A small network was trained on invented records. Each row is its activation on one of them, seen along a few directions.
Each row is followed by the record's values for the fields Fef, Zefub, Kelok, Med, Nin, Rede.
Not every record has every field; a missing one is left out.
The largest differences between rows may come from other fields.
Strong random noise was added to every row along 2 fixed directions; ignore it. To show where, here is one row again and again, with new noise each time:
[   5  -60  156  -17 -236   15 -269  -84  151  -67  332 -134  -71  -35
    2   81  -82   76   11 -127   67  163   29]
[ -69  -96  104   10 -334   43 -268 -120  336 -117  645 -241 -243 -102
   11  141  -38   88   31 -242   63  266   25]
[-177  -30 -195 -142 -203  376 -104 -210 -124  161  102 -291  169  221
   41  173 -301 -331 -241  110  494  115 -201]
[ -37  -54   76  -45 -230   96 -232 -113   92  -16  284 -171  -19   22
   11  102 -130  -15  -46  -75  163  153  -23]

[ -86  -99 -235   85    5 -342  294  101   35  -67  316    9  -71 -103
   85  -72 -151  -30  192    1 -173  117  181]
(Fef g6; Zefub t2; Kelok w4; Med e1; Nin b4; Rede u2)
[  66 -119  -75    2  -51  -48   -2   73   45  131  141  -96  -84  -16
   32 -127 -114   52   70  -74    6   51   69]
(Fef g9; Zefub t2)
[  65   34  112 -104  115   76  -57  168 -190  190 -369 -194  255  204
  -81 -136  113 -175 -272  238   93  -77   14]
(Fef g9; Zefub t1)
[-100  -87 -344  -42  -63  105    1  -69  -17  -88  187  -52 -133  -28
  247  -39 -292  -91  220 -210  177  -48  -98]
(Fef g5; Zefub t2)
[  93  -35   62 -142   93  173 -179  -54  -41  -34 -158   36   97   33
 -108   27 -128  -30    6  -90   69 -141 -269]
(Fef g7; Zefub t1)
[ -59   76 -357   -3  202 -321  225   58 -150 -159   25  279   96  -34
  165 -116 -225  -48  382  -91  -50   10   42]
(Fef g5; Zefub t2)
[ 139  213  358   47   16  -38  -12   13  -56  -14  -55 -127   87  201
 -146  -71  360  180 -312  225  -61    4  182]
(Fef g2; Zefub t3; Kelok w4; Med e1; Nin b3; Rede u1)
[ -12 -167  -59  220   57 -122   53  182   95   41  212  -64  -44 -108
   69  -90    2  -42  240  -48 -161   63   63]
(Fef g9; Zefub t1)
[ 235 -103  -75  162  186 -421  -14  227 -177  127 -172  275  191 -162
  211  -65 -274   90  253  150 -218  -60  268]
(Fef g6; Zefub t1; Kelok w3; Med e2; Nin b2; Rede u1)
[ -20 -181  -97 -220  -98  295    0  -86  198   16  139 -199  -86  -10
   -6   90 -294 -115  -60  -93  172   -7 -317]
(Fef g7; Zefub t2)
[-177 -127 -307   11  -59   64  198  -58  185  203  470 -174 -155   11
  327  158  -62 -142  119  -24   -4  223  102]
(Fef g3)
[   2    5  196   90  -85 -254 -137   -8  237 -276  296  255 -224    8
 -254 -101  426  265   67 -172 -190  142  147]
(Fef g4; Zefub t1; Kelok w4; Med e1; Nin b4; Rede u2)
[  93   78  252   10  -30   93  -62  104   15  151  -13  -70  -43   -3
  -34  -55    4   81 -115  220 -215  -73   56]
(Fef g9; Zefub t3; Kelok w4; Med e1; Nin b3; Rede u1)
[ -86  119 -157  -85  -23  131   11 -104 -146  -84  -38  178   -5   72
 -109   40  -33    7   44 -120  223   -6 -247]
(Fef g4; Zefub t3; Kelok w4; Med e2; Nin b2; Rede u1)
[-183 -213 -257 -110  -52  415  215 -115   37  251    5 -333   17   86
  197  218 -154 -270 -342   61  331   59 -132]
(Fef g7)
[-272   52 -349  -37  -48  108   66  -98  131  -19  442 -154 -112  -16
  107  135  -39 -208   64   22  166  172  -18]
(Fef g3; Zefub t3)
[  30    1  -28   17  -51  -85  140  208   34  184  -20   22  113   26
  242  140 -111 -220   74  332 -118  -77  170]
(Fef g5; Zefub t3; Kelok w3; Med e2; Nin b3; Rede u2)
[-177   -3  -68  -40 -143  142   81  -68  109  -84  226 -108 -122  -91
  -33  157 -156 -249  -66  -81  134  162 -132]
(Fef g7; Zefub t1; Kelok w4; Med e2; Nin b3; Rede u2)
[ -46   80  -72 -102   97 -254   26   48 -316 -222 -427  361  150   91
  -74 -181   82   14  138   40  -45 -167   15]
(Fef g5; Zefub t2)
[ 191   20  228   70  -40  -18    4  233  132  277   63 -118  -11 -108
   23   87  110  -10  -33  303 -288    1  222]
(Fef g9; Zefub t3; Kelok w3; Med e2; Nin b2; Rede u1)
[ -70  167  212  -69 -138  123   85 -104  -27   10  -28 -115  111  145
 -220   58  204 -120 -166  134  105   30  -57]
(Fef g1; Zefub t3; Kelok w4; Med e2; Nin b3; Rede u2)
[ -14  109  -88   60   60  -75   93   88  -68  -76  -95  190   94   42
   94  -81   15   53  159  -41  -95 -112   57]
(Fef g3; Zefub t3)
[-102  -86  -79  141  181 -275  209  148  -42   69 -115  151  110  -60
  314  -67  -50  -74  249  128 -195   76  156]
(Fef g3)
[  51 -143  -28   28 -302  155 -126  -98  450 -139  280  -81 -391 -256
   89  -78  -10  105  135 -369   33   37 -143]
(Fef g4; Zefub t3)
[-372   84 -420  -40   96   66   82 -165 -204 -102  -91  118  130   92
   13  -51 -111 -190  119  -43  264   -3 -147]
(Fef g3)
[ -63    8  107 -109  108   71   89 -130 -335   59 -200    9  147  241
 -121  -14  266 -130 -309  141   99  -39   91]
(Fef g7; Kelok w4; Med e1; Nin b4; Rede u2)
[-120   88 -276  -48  -78  326   51 -164  -72   16   69 -375  107  190
   35   88  -71 -269 -319   30  406  124 -162]
(Fef g2; Zefub t1)
[ 321  -82  493  -37  -33  -79 -214  119  277  -83  -35   37 -142 -234
  -83  -61  167  385  -15  -76 -278  -20  227]
(Fef g7; Zefub t3)
[  92 -240  -10   80   -6  206   77  -16  188  318 -147 -204  -95 -183
  390  196 -276  -56 -173  137   42 -120 -139]
(Fef g7; Kelok w3; Med e1; Nin b3; Rede u1)
[-135   19 -283   97   -1    6  111  -77  -48   -8   64 -112  -44   40
   76  -15 -215  -43  -49  -10   69  -92  -14]
(Fef g6; Zefub t3; Kelok w4; Med e1; Nin b3; Rede u1)
[  36  139  -58  127  100 -310   -3  129  -29 -176  -73  273  -11  -63
  136  -62   91   54  232 -174 -232  -77   30]
(Fef g3; Kelok w3; Med e2; Nin b2; Rede u1)
[-206   -2 -398 -134   18  118    2 -161 -146  -59  -82   76    8  137
  -20  -67  -16 -181    5   17  259  -37 -184]
(Fef g3; Zefub t2)
[   9   38  227 -143   -1  172   33   42  -79  261 -102  -72  212  178
 -127  106  102  -76 -338  350  206  -35   66]
(Fef g7; Zefub t3; Kelok w4; Med e2; Nin b3; Rede u2)
[ -47   35   60  -41   -7 -230 -182    3 -155  -92  -61  258   24   29
  -22 -135   88  131  164  -39   34 -138  123]
(Fef g5; Zefub t2; Kelok w4; Med e2; Nin b3; Rede u2)
[  98   80  230  -55 -143  -50 -326   98    6 -140 -303  180  108   93
   56  -22  -82   92  103 -118 -173 -305   45]
(Fef g5; Zefub t1; Kelok w4; Med e2; Nin b3; Rede u2)
[-118   25  -82  -84  -55  103  167   12 -153  -38   68 -169  121  261
  -95  118   64 -276 -218  193  117  123 -129]
(Fef g2; Zefub t1; Kelok w4; Med e1; Nin b4; Rede u2)
[ 104   96  303   23  -30 -283  -14   36   10 -133  135  -35   11  -16
  -84  -72   98  126  138  -31 -168   82  196]
(Fef g2; Zefub t2; Kelok w4; Med e2; Nin b3; Rede u2)
[-111   24 -321   20  108  -73  178   66 -149  134   35   55  103  -17
   27  -37 -205 -105  120   51  125   73  -96]
(Fef g9; Zefub t2)
[  60 -210  -90   72 -113 -187   16  112  241  -72  385 -146 -248 -164
  118  -10  -76  203  156 -191 -167   68  217]
(Fef g6; Zefub t2)
[  -1  -67 -130 -124  -16  298   36 -161  -52  -27  -34  -55  -20  -78
   27   16 -145  -57  -73 -156  193  -92 -162]
(Fef g7)
[ 156   50   95   -8  178  -92   90  174 -327  314 -514  143  379  227
 -102 -173   80   20 -157  391    0 -114  227]
(Fef g9; Zefub t3)
[  52   -3  204  301  -10 -493  112  248    6   98  321   -2  -25  -18
  -49  -37  487   -1  -19  288 -338  177  629]
(Fef g8; Zefub t1; Kelok w3; Med e2; Nin b3; Rede u2)

Which values does each new row have?
[  10   98 -221   45  240 -489  210  141 -130 -219   15  377   78  -97
  144 -161 -124   79  443  -99 -200   28  158]
(Fef g5; Zefub t2)
[ 180  -80  -10 -133  148  220  -69  -40 -243  105 -451   56  278   76
   23  -34 -289 -198  -92  177  110 -113 -107]
(Fef g7; Zefub t1)
[  58 -121  117  115  -41  136   13  254  259  192   79 -244  -54 -176
  115   94  -57   63  -47  195 -176   94  206]
(Fef g9; Zefub t3)
[-156   19 -241  -85 -160  256   12 -168  220   18  352 -391 -113   77
   49  147 -117  -65 -297   -1  382  118 -396]
(Fef g2; Zefub t2; Kelok w4; Med e1; Nin b3; Rede u1)
[  -4   25 -182   23   27  160  112    2  -80    2  -51  -25   13  137
   37   54   -5 -134  -36  -11  185  -11  -37]
(Fef g4; Zefub t3)
[  51 -192  -46   -1  -34  -55  -81  -33  156  201   82   42  -49  -49
  269   15 -122   94  236  -26 -128    1  117]
(Fef g3)
[  -9  -66  -85 -100   25  256  -50 -200  -52   22 -262  -21   62  -72
  109   83 -255  -16  -20 -277  126 -159 -238]
(Fef g7)
[ 244  204  266   98  209 -364   18  136 -162 -183 -264  320    3   20
   10 -313   97  279  110  -73 -150  -83   92]
(Fef g4; Zefub t2; Kelok w4; Med e1; Nin b3; Rede u1)
[  -5  -15   82 -146 -247  449 -121 -137   79  166  -41 -301  -33   32
   14  131 -165 -146 -287  -41  349  -78 -118]
(Fef g7; Zefub t3; Kelok w4; Med e2; Nin b3; Rede u2)
[ -48   30   28  -14   15 -288   -1   -1   -2 -230  106  250 -153  -22
   54 -143  191  195  234 -240 -328  116  122]
(Fef g3)
[  -2  -84  205    9 -122  194  -90  174  328  196  131 -303  -32  -51
  -27    3  146  110 -211  140  -52   34   69]
(Fef g9; Zefub t3)
[-160  -62 -470  -93   32   86  257  -10 -262  183  -26 -157  159  137
   88   25 -216 -263 -147  218  331   39   -7]
(Fef g6; Zefub t2)
[ -29  -30 -111  120  -11 -299  113  126   68   -8  120   97   11 -208
   58   16  -59  161  145   -1 -122   50  245]
(Fef g6; Zefub t3)
[ 154  -43  196   58   93  -60  -78   82  109 -179  -99  103  -51 -210
   21  -39 -110  119   84  -72 -185  -28  -34]
(Fef g7; Zefub t1)
[ 202 -246  131 -103 -262  436 -310  -67  418   -9  -14 -117 -238 -304
   78  144 -347  180   44 -283  -27 -204 -365]
(Fef g7; Zefub t3)
[  56 -185 -152   77 -124   46  -92   26  189  121   34  -52 -101 -116
  211   39 -410  210  -31   -8   -5 -153  -49]
(Fef g6; Zefub t3; Kelok w4; Med e1; Nin b3; Rede u1)
[  39  -42 -139   80  -49  255   48   23   10   22 -234   70  -74   22
  185   62 -384   -1   -3  -12   95 -140 -220]
(Fef g4; Zefub t3; Kelok w4; Med e1; Nin b3; Rede u1)
[ -55  -66 -248  -14  -77  235   43  -35   84  -58   28   21  -95   74
   45  106 -176  -69   29 -152  172  -22 -240]
(Fef g4; Zefub t3)
[-282  -12 -392    1  -28  148  151 -171   94  -57  334  -66 -258   27
   35   97 -242 -117   76  -88  298  149 -224]
(Fef g4; Zefub t2; Kelok w4; Med e1; Nin b3; Rede u1)
[ 300  -12  265    0   91  -86 -213   55   21  -65 -131  140   27 -224
   15  -80  -18   94  103  -58 -180  -21   63]
(Fef g7; Zefub t1)
[ 165   47  320  -62 -177   51 -274  -69  236  -71  272 -103  -56  -26
 -174   21  297  317  -17 -107 -127   14   44]
(Fef g2; Zefub t3)
